Each row below holds a small network's activations on one input, seen along a few directions.
In each table, some parts of the input vary, and every possible input appears once, in random order.
A made-up example of a description, with smaller parts first: line(4) and (point or ring(11) or (values(3) and ring(5))).
Shared parts are said once, and a part with two or three values counts as separate values.

Other details of the inputs vary at random and push rows far along two fixed directions, the same in every table; ignore that.

A family of inputs:
x1: [-5 -2  0  1 -8 -5 10 10 -5  7  3  8  0 -1 -2]
x2: [ -1  -3  -1   5  -3  -7   6   9 -10   1   5   8   3  -5  -3]
x3: [-6 -2  6 -1  7 -9 -5  2  3 10 -4  9 -1 -5  4]
x4: [ -7  -2   9   4  12  -6  -7   7   0  10 -15   8  -2  -4   1]
x5: [ 17   9 -15 -10 -14  16 -11 -43   9 -22  32 -14  -3   6  -3]
x6: [ -7   1   5   2  10  -3  -1   9   4  11 -17   8  -3  -4   2]
x7: [-4 -2 -5  3 -8 -7  9 10 -5  9  2  6 -1  2  3]
x8: [  2   3   9  -3   8 -11   3   5  -7   9  -6   1   3  -6   0]
x9: [ 1 -5 -2  5  1 -9  7 11 -8  0  6  5 -2 -3  0]
x10: [-3 -2 -2  5 -4 -9  4  9 -9  7  5  6  0  2  2]
x11: [ 19   1 -20  -3 -25  21   0 -32   8 -24  34 -13  -4  16   3]
x12: [-5 -1  2  4 -5 -7  5  9 -8  5  7  8  2 -1 -2]
x13: [ -4   3  -1  -1   7  -3   1   6   3  12  -8   4  -3 -10  -1]
x14: [-2  6  5 -1  6 -8  8  5  1 10 -9 -1  1 -7 -2]
x15: [-25 -17  39  13  36  67 -47  -3   7 -47 -73 -46  19  35  11]
x16: [ 19  11 -12  -8 -14  14  -6 -44   8 -21  32 -17   1   9  -4]
x17: [ 1 -6 -4  3 -3 -6 13 11 -4  2  2  5 -4 -4  0]
x18: [ 17   2 -19  -6 -25  23   2 -34   5 -27  33  -8   2  12  -4]
x19: [ 1 -4 -2  7 -3 -9  4 11 -6  4  5  4 -2 -2  4]
x20: [  0  -2   1  -4   5 -12  -7  12   4   6  -3   2   0  -4  -6]
x21: [-5  3  1 -3  4 -7  2  4  6 12 -5 11 -3 -6  4]
x22: [ -4   5   2  -3   6  -6   3   6   1   9 -11   1  -3 -10   0]
x23: [ 3  6  6 -5  6 -7  9  6 -3 10 -8  1  1 -6  0]
x24: [ 1  0 -3 -5  2 -9 -1 14  7  8 -6  3 -1 -4 -6]
Description of these inputs: values(2) and (point or ring(5) or line(6)).
Changing only the values(2) part turns x24 into x20. The same change can be made to x22. Which row results?
Answer: x5
A walk changes only the line(6) part. It starts at x21 and steps to x6. List the rest of the walk in order.
Answer: x13, x22, x14, x23
Which other rows does x19 become when the ring(5) part takes its other values? List them by row number.
Answer: x2, x9, x10, x12
Which other rows does x17 become when the ring(5) part takes its other values? List them by row number.
Answer: x1, x7, x11, x18

A family of inputs:
x25: [ 3  1 -1  2 -4  1  7  3 -4 -8  3 -3  4 -1 -6]
x26: [  0   6   5  -6   1   4  -2 -17  10  -2  -7  -1   0   0   3]
x27: [ 4 -1 -2  6 -2  0  8  3 -4 -7  1 -6 -1  1  3]
x28: [-46 -21  42  25  45 -47  15  98 -28  54 -82  31   1 -30  11]
x29: [ 1 -7 -6  5 -3  3  0  4  4 -4  2  3 -5  5  3]
x30: [  1   3   0  -5   7   0 -13  -8   8  -3  -3  -8  -1  -2  -4]
x31: [-2 -7 -3  7 -2  3  0  0  1 -2  4  6 -3  5  5]
x32: [-3 -5 -2  3 -4  4 -1  0  0 -4  5  9  2  3 -3]
x33: [ 3 -5 -3  3 -2  2  5  3 -4 -5  1 -4 -3  2  3]
x34: [ 2 -6 -5  2 -3  3  2  5 -1 -5  2 -1 -4  2  5]
x35: [  4   5   4 -10   7   7  -2  -7  11  -1  -5  -6   2   1   0]
x36: [ 2 -2  1  8  0  0  7 -1 -7 -5  3 -3  1  1  4]
x37: [ 0 -2 -3 -1 -8  1 -1  6 -1 -1  3 -2  1  6  2]
x38: [  7   4   1  -7   8  11 -10 -10   7  -7  -8  -9   4   6   0]
x39: [  0   3   4  -7   3   8  -3 -11  14  -4 -13  -6   2   2   1]
x40: [ 2  2 -1  2 -7 -1  6  4 -4 -3  2 -7  4  6 -1]
x41: [-2 -4  0  0 -4  4  0  0 -5 -5  5  4  3 -1 -1]
x42: [-1 -4 -5  1 -5  4  0  4  3 -6  3  6  0  3 -5]
x43: [  6   4   7  -1   8   5 -13 -10   2  -1  -3  -5   0   1  -1]
x44: [  0   1   0  -4   7   1 -13  -8  11  -4  -2 -10  -1  -2  -3]
x45: [-3 -2  0  1 -7  1 -1  2 -4  1  5  1  2  5  4]
x46: [ 0  1  2  4 -2  2  7 -1 -7 -6  5  0  5 -1 -4]
x47: [-1 -2  1  1 -6  0  3  0 -7  1  4 -2  3  6  1]
x48: [ -2   4   4  -2   8   1 -15 -12   4  -3  -3  -7   0  -1  -1]
x49: [ -5   8   0  -1   4  15  -7 -13   6   1 -10  -5  -3  -2   1]
x50: [  0   8   7  -8   9   4  -4 -11   5  -2  -5  -2  -1   3   3]
x51: [  9   2   4  -3   7   5 -11  -5   6  -2  -5  -7   0   2  -3]
x52: [-1  2  2  4 -5 -1  6  0 -7 -1  4 -4  5  5  1]
x53: [ 1 -1 -2 -1 -7  0  3  4 -4 -1  2 -5  1  6 -1]
x54: [ -3   7  -4  -4   4  18  -5  -9  11  -1 -11 -10  -3   0   0]
x55: [ 1 -5  0  5 -1  2  4 -1 -7 -3  3 -2 -2  2  5]
x56: [  3   6   4  -5   8   5  -9 -12   2  -2  -5  -3   4   2   2]
x57: [-4 -3 -2  4 -7  1 -2  1  1  1  5  5  1  9  2]
x58: [-2 -3 -5  2 -8  1 -2  5  4 -1  3  3  0  9  0]
x59: [ 2 -3 -2 -1 -4  3  4  3 -5 -7  3 -1  1  0 -5]
x60: [ -2   3   3  -2   7   2 -15 -14   7  -5   2  -8   0  -2   0]
x61: [ 26  17 -42 -14 -36 -78  51   2 -15  58  86  56 -21 -49 -18]
x62: [ 0 -4 -3 -2 -5  4  1  5 -2 -7  3  2  1 -1 -3]
What is each input in this table made of?
Answer: values(2) and (point or line(6) or (values(3) and line(4)))
A walk changes only the line(4) part. It starts at x36 and steps to x55. List the rest of the walk in order.
Answer: x28, x31
A walk changes only the line(6) part. It starts at x26 and steps to x50. List the rest of the walk in order.
Answer: x56, x43, x48, x60

A family of inputs:
x63: [ 7  8  1 -5  5 -7  4 -9  1  3  5 -5  0 -5  1]
x64: [-34 -14  32  13  40 -26  -7  69  -7  38 -70  16   0 -15   5]
x65: [ 0  0 -2  3 -8 -5  1 -3 -7  1 13  2  1  4  1]
x66: [ 3 -4 -5  3 -5 -1  5 -1 -4 -3 12  4 -2 -2  0]
x67: [  4  -2 -10   1  -8   0   9   3   0  -3   8  -1  -4  -1  -1]
x68: [  4   3  -9  -7  -5 -15  -2  -7   9   9  15   9  -6  -9  -4]
x69: [ 4  0 -4 -2 -9 -2  6  1 -3 -1  9  4  2  4 -2]
x70: [ 2 -3 -6  6 -5 -4  2 -3 -7 -2 13  3 -3 -1  2]
x71: [ 2  6 -2 -4  3  0 -6 -9  7  1  5  1  0 -3 -6]
x72: [  3   1  -7  -2 -12  -1   9   3   0   1   8  -1   1   3  -2]
x73: [ 4 -3 -7  1 -5 -1  7  1 -3 -4  8  4 -3 -1 -1]
x74: [  9   9   0  -5   1  -6   2 -11   0   4   4  -3  -1  -7  -3]
x75: [ 4  7 -2 -8  1 -3 -1 -9  1  3  6 -1 -1 -9 -5]
x76: [ -1   6  -5  -4  -3   3   4 -12   8   9   3   8  -6  -3   5]
x77: [-12 -15  26   9  11  67 -34 -16   4 -56 -39 -42  20  45  10]
What is each input in this table made of?
Answer: point or line(6) or (values(2) and line(4))
Which other rows does x72 become when the line(4) part takes its other values? List them by row number.
Answer: x65, x69, x77
Which other rows belong to the same alternative as x75? List them by row number.
Answer: x63, x64, x68, x71, x74
Which other rows does x77 become when the values(2) part takes its other values? List them by row number.
Answer: x66

A family of inputs:
x78: [ 8  1 -5 -3 -2  4  8  1  1 -5  1 -3  0 -3 -3]
x79: [-3 -2 -1  3 -2 -2  2 -7 -1  3  6 10 -2 -1  4]
x80: [ 1 -3 -6 -3 -5 -1 -5  3  7 -3  7  3  0  5 -4]
x81: [-4  0  0  5 -1 -3  3 -4 -7  3  6  5 -2 -5  2]
x82: [-1 -4 -7  3 -2  3 -3 -2  5  3  4  5 -8 -1  5]
x83: [-1 -3 -5  5  1  1 -1 -1  0 -2  4  2 -6 -7  0]
x84: [ 9  1 -5 -1 -1  0  9  1  0 -5  1 -8 -1 -2 -1]
x85: [ 2  0  2  5  3 -8  4 -4 -9  1  7  1 -2 -5  4]
x86: [ 1 -1  2  4  1 -3  3 -4 -9  1  7  6 -1 -5  2]
x87: [-4 -1 -3  3 -3 -1  0 -6 -2  7  6  9 -4  1  7]
x88: [ 0 -2 -5 -1 -4 -2 -4  4  1 -3  6 -2  0  1 -6]
x89: [ 3  2 -9 -4 -8  7  4 -1  8  1  0  0 -5  3  2]
x90: [ 4 -4 -3  3  3  1  0 -1 -2 -4  5  3 -5 -6  0]
x91: [-2  0  0 -2 -8 -5 -2  0  1  2  9  6  5  6 -2]
x92: [-1  5 -3 -4 -9  3  9 -3  1  7  3  3 -1  5  3]
x93: [-30 -27  50  17  42  77 -53  16   3 -64 -95 -55  27  49  10]
x94: [ 3  0  3 -1 -4 -6 -1  2 -8  0  8  2  5  2 -4]
x95: [ 2  2 -7 -2 -5  5  7  0  3 -3  0 -4 -1 -3 -3]
x96: [-37 -12  41  19  39 -70  20  98 -32  64 -65  33   4 -36   0]
x97: [ 0  4 -1 -4 -8  2 10 -4  2  3  3  4  1  4  1]
x98: [ 1 -2 -7 -2 -6  0 -7  4  6  1  6  2 -2  6 -1]
x99: [-2  1 -2 -2 -8 -3 -4  1  0  6  8  5  3  7  1]
x100: [ 15  24  -3 -16   4   5 -15 -44  18   2  15  -8  -1  -2  -6]
x101: [ 6  5  1 -1 -2 -4 13 -1 -6  0  4 -6  2 -1  1]
x102: [ 4  4  1 -3 -4  1 12 -2 -6  1  4  0  3 -1 -1]
x103: [ 15  16  -7 -23   5   9 -20 -40  25  -5  11 -13  -5  -6  -4]
x104: [ 3  1 -7 -4 -7  6  6 -2  9 -3  0  1 -2  2 -1]
x105: [ 5 -4 -3  5  4 -4  1 -1 -2 -4  5 -2 -6 -6  2]
x106: [-1 -5 -6  3 -1  2 -2 -4  6 -2  4  7 -6 -2  2]
x107: [-2  1  1  0 -6 -6 -1  2 -6  2  8  1  5  1 -4]
x108: [ 7 -3 -3  0  0 -7 -3  4 -2 -5  6 -6  0  1 -5]
x109: [-1  5 -1 -2 -6  1 11 -2 -4  2  3 -1  2 -1 -1]
Changing only one part turns x101 into x84. The same change can be made to x96. Which row results?
Answer: x108
What is each input in this table made of?
Answer: values(2) and (point or (values(3) and line(5)))
Which other rows does x91 become when the values(2) part takes its other values? List them by row number.
Answer: x80
Which other rows does x99 become when the values(2) part takes its other values? List them by row number.
Answer: x98
